Each row below holds a small network's activations on one input, seen along a few directions.
Each table varies a few parts of the input and shows all the possible inputs, shuffled.
Descriptions start from the smaller parts, as in this example, which fits no table here: one of 6 places along a line, together with either a single point or one of 11 places around a ring or (one of 3 separate values, together with one of 8 places around a ring).
Shared parts are said once, and a part with two or three values counts as separate values.
In the rows, zero is written as 128.

Table:
R1: [126 160 203 111 140 124 124 212 119 135 121 116]
R2: [142  35  82 113 166 143 148 156 118  68 120  89]
R3: [135 214 202 167 111 193  75 172 131 191 148 117]
R4: [ 99 108 125  60 164 121 189 166 130  88  97  68]
R5: [118 160 140  74  96 106 110  72 125  93 113 125]
R6: [ 80 145 108 107 103  63 163  38 173 146 116 174]
R7: [169  80  88 145 116 109  85  65 122  94 151 129]
R8: [126  65  65 158 110  91 122  27 155 122 145 195]
R9: [ 87 116 123  65 146 119 194 173 108  61  95  65]
R10: [120 236 152 176 122 201 127 176 118 174 126 122]
R11: [103 111 148  43 120 120 166 173 110  58 117  78]
R12: [ 70 131 126  98 103  60 128  32 184 151 137 169]
R13: [ 90  94 141  52 162 118 155 162 142  93 116  63]
R14: [153  37  96 115 138 120 139 166 109  63 151  84]
R15: [139  66  84 160  84  67 113  36 144 114 176 189]
R16: [100 166 112  95 121 104 139  75 125  96  91 109]
R17: [111 181 155 119 152 133 175 215 105 119 100 123]
R18: [187 149 128 225 113 207  75 166 120 171 186 139]
R19: [138 232 180 155  97 204  97 176 119 172 148 139]
R20: [115 160 173 105 167 133 134 204 140 153 122 121]
R21: [148  37  64 179 103  75 130  28 118 153 144 201]
R22: [165  97 112 168 168 158 130 196 117 125 127 143]
R23: [160  10  76 134 155 127 155 159  86 101 118  95]
R24: [116 143 163  87 111  94  89  69 137 111 112 104]
R25: [183  71 107 188 158 142 138 198  84 157 127 148]
R26: [124 214 172 163 139 202  86 164 153 209 149 122]
R27: [ 84 147 134  90  59  61 139  43 150 115 137 185]
R28: [175 147 111 224 140 228  85 155 130 178 156 144]
R29: [177  52  69 164 135 116 102  56  97 133 119 141]
R30: [158  78  72 142 144 132  94  55 132 101 120 134]
R31: [134 228 155 171 141 204 121 168 140 203 129 126]
R32: [104 143 132  81 139 104  99  61 159 128 112 109]
R33: [128 177 182  98 126 135 146 215 107 117 123 138]
R34: [177  99 128 169 141 136 121 206 108 119 158 139]
R35: [114 157 115  90 140 107 134  66 147 124  93 113]
R36: [124 174 157 114 169 135 169 207 127 147 102 126]
R37: [ 66 154 104 112  83  60 168  46 151 118 114 170]
R38: [ 80 130 157 104  74  48 118  39 162 134 137 166]
R39: [193 121 108 244 130 214  94 157  95 210 156 149]
R40: [101  94 170  58 134 108 145 170 123  76 115  57]
Question: The inputs of R18 and R34 match in every part but one. If R3 is changed in the same way as R18 into R34, which row does it become?
Answer: R1
Question: Describe the family of inputs behind these rows.
Answer: one of 5 places along a line, together with either one of 3 separate values or one of 5 places around a ring
Question: Which other rows does R37 become when the place on the ring of 5 takes its other values? List them by row number.
Answer: R6, R12, R27, R38
Question: Which other rows does R8 become when the choice among 3 separate values takes its other values? List them by row number.
Answer: R15, R21
Question: List by row number the other rows that have the place on the line of 5 in common with R32.
Answer: R5, R7, R16, R24, R29, R30, R35
Question: Which other rows does R34 become when the choice among 3 separate values takes its other values? List them by row number.
Answer: R22, R25

Table:
R41: [164 153 136 178 163 199 130 234 110 150 139 117]
R42: [142 123  97 163 119 108 128  81 124 147 122 181]
R43: [105 155 134  93 123 146 136 122 129 104 113  89]
R44: [117 181 129 152 116 129 129 107 145 162 131 161]
R45: [119 145 147 117 152 136 112 131 152 149 124 110]
R46: [158  97 117 150 112 117  96 104 125 116 154 150]
R47: [102 144 164  77 130  96 158 166 124 110 110 124]
R48: [134  74 112 130 137 126 121  99 124 146 123 119]
R49: [130 141 161 136  87 148  96 121 116 144 148 123]
R50: [133 115  90 110 149 114 134 106 138  77 118 110]
R51: [104  80 122 102 119  89 169 137 121 102 126 124]
Question: Describe the family of inputs behind these rows.
Answer: either a single point or (one of 2 separate values, together with one of 5 places along a line)

Table:
R52: [118 160 137 114 150 152 157 178 118 124 106 104]
R53: [155 126 103 168 146 171 127 149 113 143 127 124]
R54: [101 202 168 103 114 141 102 103 151 145 122 110]
R55: [128 176 177 142 134 153 146 227 115 156 134 136]
R56: [157  72 107 136 153 147 108 133 119 115 132  97]
R57: [120  85  86 148 110  69 144  55 141 138 133 190]
R58: [138 173 136 153 109 160  71  71 145 162 141 132]
R59: [ 82 116 119  96 112  52 175  86 149 121 116 170]
R60: [106 105 128  72 113  86 141 102 128  73 119 108]
R61: [166 142 142 197 131 173 115 198 111 172 156 158]
R62: [121 107 140  82 156 127 138 163 125  96 112  79]
R63: [143  72  95 125 109 105 111  70 121  92 137 128]
Question: Describe the family of inputs behind these rows.
Answer: one of 2 separate values, together with either a single point or one of 5 places along a line
Question: The inputs of R55 and R61 match in every part but the choice among 2 separate values. If R59 is changed in the same way as R55 into R61, which row does it become?
Answer: R57

Table:
R64: [172 118 139 144 148 135 119 184  86 116 117 110]
R65: [126  72 115  88 118 111  82  49 147  87 140  79]
R66: [ 82  75  92  75 147  36 173  44 151 119  86 135]
R67: [102  93  97 109  54  41 148  33 129  76 146 179]
R68: [137 207 118 187 132 158  98  98 146 165 128 141]
R69: [147  75 131 178 127 148 129 179 118 166 167 129]
R70: [ 97 197 160  86 145 145 151 183 147 111 116 101]
R71: [138 185 186  90 129 157 107 163 112 144 101 152]
R72: [112 104 122 115 137 161 179 204 101  96 124  71]
R73: [126 165 169 154 134 135 102 157 160 176 153 161]
R74: [167 118  79 184 136 180 119 114 111 152 130 151]
Question: Describe the family of inputs behind these rows.
Answer: either one of 3 separate values or (one of 2 separate values, together with one of 4 places along a line)
Question: Which other rows does R68 become when the choice among 2 separate values takes its other values? List them by row number.
Answer: R74
